These are the activations of a small neural network, seen along a few directions. Each row is one input.
Each table varies a few parts of the input and shows all the possible inputs, shuffled.
Descriptions start from the smaller parts, as in this example, which fits no table here: one of 3 separate values, together with either a single point or one of 9 places around a ring or (one of 5 places around a ring, together with one of 6 places along a line).
Shared parts are said once, and a part with two or three values counts as separate values.

Other details of the inputs shift rows strongly along two fixed directions, in all tables alike. That doesn't count.

Table:
x1: [-39 17 21 -3 48 64 -16 -10 -12 -36 11]
x2: [21 9 -2 -26 -47 -29 6 64 18 56 8]
x3: [21 41 -31 6 -54 -58 -2 36 20 6 -36]
x4: [-45 -30 27 -2 -42 32 -22 -4 49 35 -3]
x5: [45 37 1 21 46 -22 39 30 -37 -25 23]
x6: [-10 -18 43 -5 -24 -8 -21 -49 58 32 8]
x7: [-11 -32 39 21 -31 7 -15 -37 65 21 -5]
x8: [-2 -34 15 4 65 36 4 -52 -9 -9 20]
x9: [59 -10 -3 17 -52 -37 22 22 -2 57 -4]
x10: [40 -2 -55 -17 60 -39 -7 42 -15 -16 0]
x11: [-20 -23 36 10 -29 -10 -13 -54 45 38 18]
x12: [72 2 -15 14 55 -11 12 43 -4 -13 24]
x13: [40 -15 -60 9 53 -25 -2 55 -7 -27 -12]
x14: [-20 -44 -35 0 58 25 -34 -50 -29 -14 -12]
x15: [8 34 8 8 -63 -12 26 75 11 21 -17]
x16: [22 -1 -26 -10 47 2 17 65 -39 11 38]
x17: [-6 -21 -33 -12 -43 -41 -5 -10 19 42 -27]
x18: [60 42 0 22 44 -9 26 39 -19 -37 10]
x19: [-36 -33 3 -19 56 61 -3 -20 -26 4 21]
x20: [-41 -1 -17 -3 54 20 -7 -51 -29 -40 -21]
x21: [-39 -17 23 -12 -41 29 -32 -12 47 40 6]
x22: [47 29 12 26 -61 -35 36 18 -18 33 -19]
x23: [-66 17 39 -5 -50 17 -6 -24 13 28 5]
x24: [-11 3 36 31 56 41 1 -34 7 -54 0]
x25: [-27 9 48 12 -43 5 15 -62 21 19 -14]
x26: [9 -64 5 -41 5 48 -11 -41 -13 -89 61]
x27: [15 42 -23 -10 -48 -68 2 32 14 12 -34]
x28: [18 32 -47 6 45 -39 14 35 -43 -33 -4]
x29: [8 48 13 -18 -56 -26 20 61 3 32 -5]
x30: [28 24 -45 18 42 -23 11 51 -22 -50 -26]
x31: [31 18 -52 11 34 -20 14 27 -66 -25 -27]
x32: [-22 22 58 4 -34 -5 -8 -53 42 8 -6]
x33: [-49 5 19 -11 46 62 11 -23 -41 -19 7]
x34: [-40 -1 16 2 38 69 -3 -25 -56 -15 0]
x35: [-34 -32 -30 -4 69 6 -34 -43 -5 -22 11]
x36: [33 2 -46 -2 -45 -60 -15 40 35 30 -22]
x37: [-39 -34 18 -8 -51 34 -19 -27 5 60 -5]
x38: [-19 -19 39 -32 -106 17 0 -53 18 -62 27]
Each input here is: one of 2 separate values, together with either a single point or (one of 3 separate values, together with one of 6 places along a line).
- Changing only the choice among 2 separate values turns x38 into x26. The same change can be made to x34. Which row results? => x37
- Change only the choice among 2 separate values in x28. List by row number the other rows that result. => x35

Table:
x39: [-8 34 -7 12 -56 -45 1 12 19 40 -39]
x40: [33 -9 -31 -14 -79 -54 7 57 22 45 -6]
x41: [-54 21 43 8 -60 12 -3 -34 24 26 -22]
x42: [-38 -4 41 -14 -77 15 -6 -35 30 7 7]
x43: [34 -4 12 -1 30 17 17 23 -15 -10 32]
x44: [47 51 -3 1 -78 -49 51 97 -14 54 -7]
x45: [4 -7 -26 0 44 7 0 36 -23 19 2]
x46: [-42 -16 -13 1 62 28 -27 -30 -4 2 -9]
x47: [-29 -6 -9 -1 39 16 -26 -47 -3 -53 -6]
x48: [-42 18 14 11 47 36 -10 -37 -16 -28 -17]
x49: [15 17 -39 6 62 -15 3 35 -33 -5 -16]
x50: [48 -13 -7 -1 47 10 14 39 -18 -8 30]
x51: [-48 -14 29 -6 -51 21 -19 -22 31 58 -8]
x52: [2 19 29 14 -73 -32 4 -20 43 18 -21]
x53: [33 -14 -26 -16 32 12 8 44 -30 -22 26]
x54: [-40 -17 0 -11 -55 -20 -34 -47 46 12 -25]
x55: [-26 -23 16 -18 28 53 -13 -27 -12 -34 28]
x56: [-13 -8 42 2 38 48 1 -37 -3 -33 30]
x57: [-23 -36 23 0 -45 -3 -25 -39 57 43 0]
x58: [88 34 -43 19 37 -57 33 72 -30 -24 0]
x59: [43 21 5 13 40 0 30 27 -27 -41 19]
x60: [-39 -29 -5 -14 -54 -13 -34 -42 49 22 -17]
x61: [-30 -1 19 -4 26 41 -6 -38 -13 -58 12]
x62: [28 22 -23 0 31 -7 16 25 -33 -56 -2]
x63: [59 -4 -39 6 40 -35 13 45 -8 0 8]
x64: [47 14 -18 8 -60 -76 10 36 34 41 -20]
x65: [-39 -7 24 -5 43 60 -8 -21 -19 -2 17]
x66: [-9 -39 -5 3 40 31 3 -73 -53 -14 6]
- Describe the family of inputs behind these rows. => either a single point or (one of 3 separate values, together with one of 9 places around a ring)
- Change only the choice among 3 separate values in x55. List by row number the other rows that result. => x43, x65
- Change only the choice among 3 separate values in x51. List by row number the other rows that result. => x50, x53

Table:
x67: [-35 6 -12 -5 -11 -11 -14 -20 30 21 -41]
x68: [-7 -17 -1 -9 -9 -31 -19 -49 21 22 -15]
x69: [29 8 -18 10 -16 -4 34 29 -39 -17 -2]
x70: [-7 -63 -25 -20 61 60 -16 7 -43 43 37]
x71: [-39 -29 -8 13 1 16 -32 -57 43 -14 -19]
x72: [59 15 10 0 14 -14 26 13 -19 21 23]
x73: [22 14 -5 13 -97 -21 27 9 -5 32 -16]
x74: [-8 18 -10 -19 27 34 -13 10 -26 -48 9]
x75: [56 51 -7 11 -9 -22 39 68 -27 41 -5]
x76: [-23 -21 25 -32 -25 16 -14 -56 20 -23 15]
x77: [18 7 -28 15 22 -31 -2 31 -22 6 -36]
x78: [23 29 -42 7 21 -27 3 22 -26 24 -28]
x79: [9 30 -14 -7 17 18 17 13 -56 -11 -3]
x80: [-58 3 21 -22 -18 41 -19 -42 14 -22 -8]
x81: [19 -7 -4 -29 28 16 -11 -13 -21 -53 33]
x82: [-5 2 29 19 63 39 0 1 -27 -18 -2]
x83: [1 26 9 2 44 4 30 36 -11 -4 19]
x84: [-1 33 3 -11 -88 -31 21 28 -6 38 -27]
x85: [3 -8 40 -13 -17 2 8 -29 35 18 10]
x86: [-8 4 4 5 38 41 -1 -15 -58 -33 -7]
x87: [-3 -13 -10 1 31 43 6 -9 -20 -62 13]
x88: [-2 -1 24 10 60 42 -7 11 -4 -35 5]
x89: [36 4 -8 -17 20 1 19 -9 -50 -18 21]
x90: [-44 -12 7 17 9 14 -39 -63 8 16 -39]
x91: [-8 21 -13 -16 19 0 17 34 -28 -36 22]
x92: [33 -11 -31 18 18 -48 10 16 -15 0 -8]
x93: [-1 -2 25 18 -33 20 -12 -11 41 1 10]
x94: [12 -6 34 10 -54 -15 -9 -4 46 12 20]
x95: [22 -11 -8 -3 15 0 30 13 -30 -42 14]
x96: [11 -6 10 21 47 38 21 1 -3 -26 11]
x97: [19 36 2 2 13 -15 10 58 0 -2 31]
x98: [38 10 2 32 32 23 24 11 -26 0 12]
x99: [0 -54 -18 -30 -69 -5 5 51 24 95 7]
x100: [28 -6 -22 8 -71 -69 -15 16 45 23 -12]
x101: [3 -10 37 12 -44 -12 17 -10 39 22 5]
x102: [-29 -68 -8 -33 -26 38 -44 10 26 55 31]
x103: [-1 -22 -10 6 -43 -44 -14 -16 47 12 -14]
x104: [-16 5 17 -9 -69 -3 -5 10 15 0 -23]
x105: [-27 18 9 -18 -62 2 13 -1 11 14 -26]
x106: [5 -8 38 -15 -19 0 -4 -25 42 9 19]
x107: [36 -12 -34 -16 45 -28 -6 3 3 -22 4]
x108: [-1 -7 16 6 -68 -14 10 -30 -6 15 1]
x109: [-5 34 -2 -16 -91 -42 5 41 15 18 9]
x110: [28 -1 -41 24 16 -28 11 18 -14 1 -19]
x111: [-44 -21 18 2 -24 44 1 -55 11 -26 -9]
x112: [-1 -5 -17 26 -47 -24 -8 -31 21 40 -32]
x113: [0 31 -12 -8 -4 -22 30 40 -46 -5 11]
x114: [53 43 -9 -1 -11 -26 33 89 0 16 -1]
x115: [-41 -28 32 2 -20 20 -7 -65 -4 -20 7]
x116: [17 -8 26 -5 65 21 7 -24 -18 -16 29]
x117: [4 -14 -7 -15 -37 -44 -5 -27 42 30 -22]
x118: [51 7 10 25 9 -13 29 20 -20 12 21]
x119: [-37 13 38 -3 -8 38 -30 -26 38 4 3]
x120: [65 14 -22 -27 -27 -43 47 55 -26 -5 8]
x121: [11 -20 -23 21 58 -6 -9 -34 -24 -16 1]
x122: [-47 -17 5 7 2 8 -29 -42 30 4 -45]
x123: [45 13 23 -13 -71 -41 2 23 45 35 17]
x124: [-13 7 -32 -6 66 16 -37 -6 -3 -34 -9]
x125: [-17 -4 -6 5 -42 -28 -27 -1 41 20 -44]
x126: [29 -7 -12 -4 9 -1 4 18 -24 -53 29]
x127: [-48 6 -9 -3 -7 -25 -10 -19 29 20 -19]
x128: [7 10 -2 2 17 11 13 25 -52 -27 -12]
x129: [-65 10 25 -6 -14 28 -10 -59 -16 3 10]
x130: [-4 0 26 12 63 44 6 6 -12 -26 -4]
x131: [39 6 -7 -21 -6 -23 27 16 -38 -10 13]
x132: [3 20 -39 -4 25 -42 0 40 2 -4 -3]
x133: [-26 22 32 -2 -40 -12 5 11 42 29 11]
x134: [-44 12 45 5 0 35 -9 -38 17 22 -10]
x135: [24 -54 -39 -31 7 12 0 76 -9 46 32]
x136: [-2 21 -36 9 51 -23 1 7 -33 8 -2]
x137: [11 -3 14 27 49 35 15 -5 -19 -18 13]
x138: [9 25 -42 -2 20 -43 -12 44 0 -5 4]
x139: [8 -15 26 20 60 22 10 -17 -20 -25 27]
x140: [62 20 -36 2 -44 -25 26 73 -19 -23 8]
x141: [9 -11 -10 -17 -40 -42 -34 -26 48 16 -5]
x142: [-54 -12 31 -6 -18 41 -12 -42 4 -21 -23]
x143: [27 15 12 11 32 17 -8 44 -6 -23 8]
x144: [-19 20 21 9 60 17 13 6 -24 -6 24]
x145: [-36 10 -1 -15 46 27 15 -3 -35 -42 17]
x146: [-34 9 -8 2 -13 -16 -21 -26 16 30 -39]
x147: [8 -9 11 18 53 45 6 -2 3 -39 20]
x148: [-27 -27 47 9 -1 27 -14 -50 42 -13 21]
x149: [61 7 -24 -4 -36 -45 38 67 -20 -22 14]
x150: [-38 -27 -7 15 -4 11 -16 -55 38 -1 -29]
x151: [-28 8 -23 5 67 -10 -9 -8 -24 -10 -2]
x152: [-15 -68 -21 -23 62 53 -15 16 -37 33 35]
x153: [24 28 30 22 -71 -23 14 29 11 62 -24]
x154: [-45 -16 4 5 4 13 -59 -44 35 -12 -29]
x155: [19 41 6 13 16 -13 29 38 -26 27 20]
x156: [-9 0 1 -7 34 40 -22 4 -29 -60 5]
x157: [-31 6 -13 -7 -16 -13 -27 -15 38 14 -32]
x158: [40 -4 -32 -4 48 -25 -1 -16 -26 3 1]
x159: [-33 -37 3 9 1 -7 -18 -60 36 -3 -16]
x160: [0 -7 -22 14 -51 -26 -26 -10 47 11 -21]
x161: [-49 6 43 -2 7 46 -6 -40 31 9 -10]
- Changing only one part turns x150 into x71. The same change can be made to x85. Which row results? => x106
- Changing only one part turns x84 into x74. The same change can be made to x128. Which row results? => x156
- Changing only one part turns x152 into x70. The same change can be made to x110. Which row results? => x112
- Describe the family of inputs behind these rows. => one of 5 places along a line, together with either a single point or (one of 3 separate values, together with one of 6 places along a line)
- Change only the place on the line of 6 in x85. List by row number the other rows that result. => x83, x96, x101, x130, x161
- Start at x136 and move only the place on the line of 5, one step at a time. The first step leads to x151. Which rows follow, in order? => x127, x132, x138
- Change only the choice among 3 separate values in x128. List by row number the other rows that result. => x77, x82
- Change only the place on the line of 5 in x159. List by row number the other rows that result. => x92, x100, x103, x121
- Change only the place on the line of 6 in x105. List by row number the other rows that result. => x95, x111, x120, x142, x145
- Change only the choice among 3 separate values in x76. List by row number the other rows that result. => x106, x107

Table:
x162: [12 -15 -8 -14 3 27 15 6 -46 -26 19]
x163: [18 -2 60 11 -111 -20 21 -2 56 59 7]
x164: [-27 -38 5 -17 -60 -4 -38 -29 67 14 -7]
x165: [-52 6 -14 -2 10 1 -33 -18 28 2 -30]
x166: [-23 -12 -10 5 57 20 -11 2 -9 33 0]
x167: [45 56 16 22 -19 -35 44 64 -14 36 -11]
x168: [51 48 -6 -48 16 -53 44 50 -43 -19 68]
x169: [10 13 23 -5 -86 -10 26 53 6 78 7]
x170: [-24 2 -16 -5 81 54 10 -10 -79 -52 9]
x171: [23 -44 -9 -1 82 34 -9 -3 -9 -8 30]
x172: [26 -4 0 -14 15 27 12 38 -15 -50 29]
x173: [-25 -36 23 -11 -1 51 -6 -62 -14 -38 18]
x174: [29 -3 -61 -16 50 -8 -3 78 -32 -15 7]
x175: [-81 4 46 9 4 45 -24 -110 1 -27 -24]
x176: [0 22 20 15 -42 -13 11 -34 -1 -11 -19]
x177: [1 -36 -29 -14 -33 -14 -14 -12 -1 19 -8]
x178: [19 5 -14 8 -33 -44 -12 10 48 -5 -15]
x179: [67 54 20 26 -65 -56 50 68 9 49 -6]
x180: [6 -9 -32 17 106 11 -15 -45 -36 -62 -8]
x181: [-8 28 22 10 20 19 -2 -10 3 -52 0]
x182: [-44 13 3 7 -20 -19 -35 -29 48 7 -38]
x183: [-29 -2 -1 9 35 6 -39 -43 35 -34 -17]
x184: [-19 6 -33 3 -12 -30 -10 -16 -5 23 -41]
x185: [64 21 -2 -1 -50 -34 35 74 6 -21 14]
x186: [-29 28 7 1 -56 -7 11 -18 -11 19 -32]
x187: [-20 -16 -47 -3 66 12 -11 -9 -46 -15 -12]
x188: [56 5 -34 14 -62 -82 15 19 16 21 -26]
x189: [-82 -10 54 20 -33 7 -46 -96 74 62 -35]
x190: [49 -15 5 12 -57 -50 9 25 47 59 1]
x191: [-10 0 -50 -9 84 14 -13 39 -32 -31 -2]
x192: [-103 16 54 -6 -76 33 -33 -67 55 17 -31]
x193: [31 43 -2 14 54 9 41 63 -51 7 6]
x194: [-52 -21 13 -14 2 57 -11 -48 -33 -16 8]
x195: [44 -10 -70 -11 19 -32 13 61 -54 8 -5]
x196: [-34 12 -7 -10 90 64 -1 17 -51 -64 17]
x197: [-57 5 49 2 -42 34 0 -23 15 55 -2]
x198: [8 -14 -12 -3 -23 -15 -3 37 10 73 1]
x199: [-29 -49 14 -7 20 38 -31 -39 22 32 14]
x200: [-22 -56 -3 3 53 29 -33 -87 4 -48 6]
x201: [43 24 7 13 -85 -49 35 11 4 4 -11]
x202: [15 14 -15 -47 -15 -77 -1 1 15 22 37]
x203: [74 6 -18 5 -3 -23 46 43 -44 -38 17]
x204: [-4 40 5 7 56 20 7 19 -26 -56 -4]
x205: [57 22 -13 27 5 -52 17 42 13 37 -12]
x206: [43 17 30 23 17 4 31 16 -5 -5 21]
x207: [36 20 -41 15 99 -8 19 59 -43 11 -2]
x208: [21 18 9 9 46 20 11 11 -11 -74 20]
x209: [-44 -23 24 -21 28 74 -22 -28 -7 -51 27]
x210: [-8 -17 29 22 -34 -18 -16 -45 64 45 -8]
x211: [-5 13 -24 12 -18 -46 -7 -20 4 18 -45]
x212: [8 -24 -34 -21 16 3 -19 31 3 -13 7]
x213: [20 -1 32 -5 -82 0 26 38 15 63 16]
x214: [3 -31 -13 -3 62 18 -26 -18 16 -59 15]
x215: [46 -29 -43 -9 -22 -36 7 21 -9 5 -3]
x216: [-12 -29 49 -2 13 60 1 -34 6 -3 34]
x217: [-83 -12 42 -22 -69 47 -32 -40 36 13 -1]
- Describe the family of inputs behind these rows. => one of 2 separate values, together with either a single point or (one of 3 separate values, together with one of 9 places around a ring)
- Changing only the choice among 2 separate values turns x206 into x210. The same change can be made to x181. Which row results? => x183
- Changing only the choice among 2 separate values turns x213 into x199. The same change can be made to x196. Which row results? => x191
- Change only the choice among 3 separate values in x180. List by row number the other rows that result. => x183, x205
- Start at x201 and move only the place on the ring of 9, one step at a time. The first step leads to x203. Which rows follow, in order? => x173, x162, x194, x170, x186, x175, x176
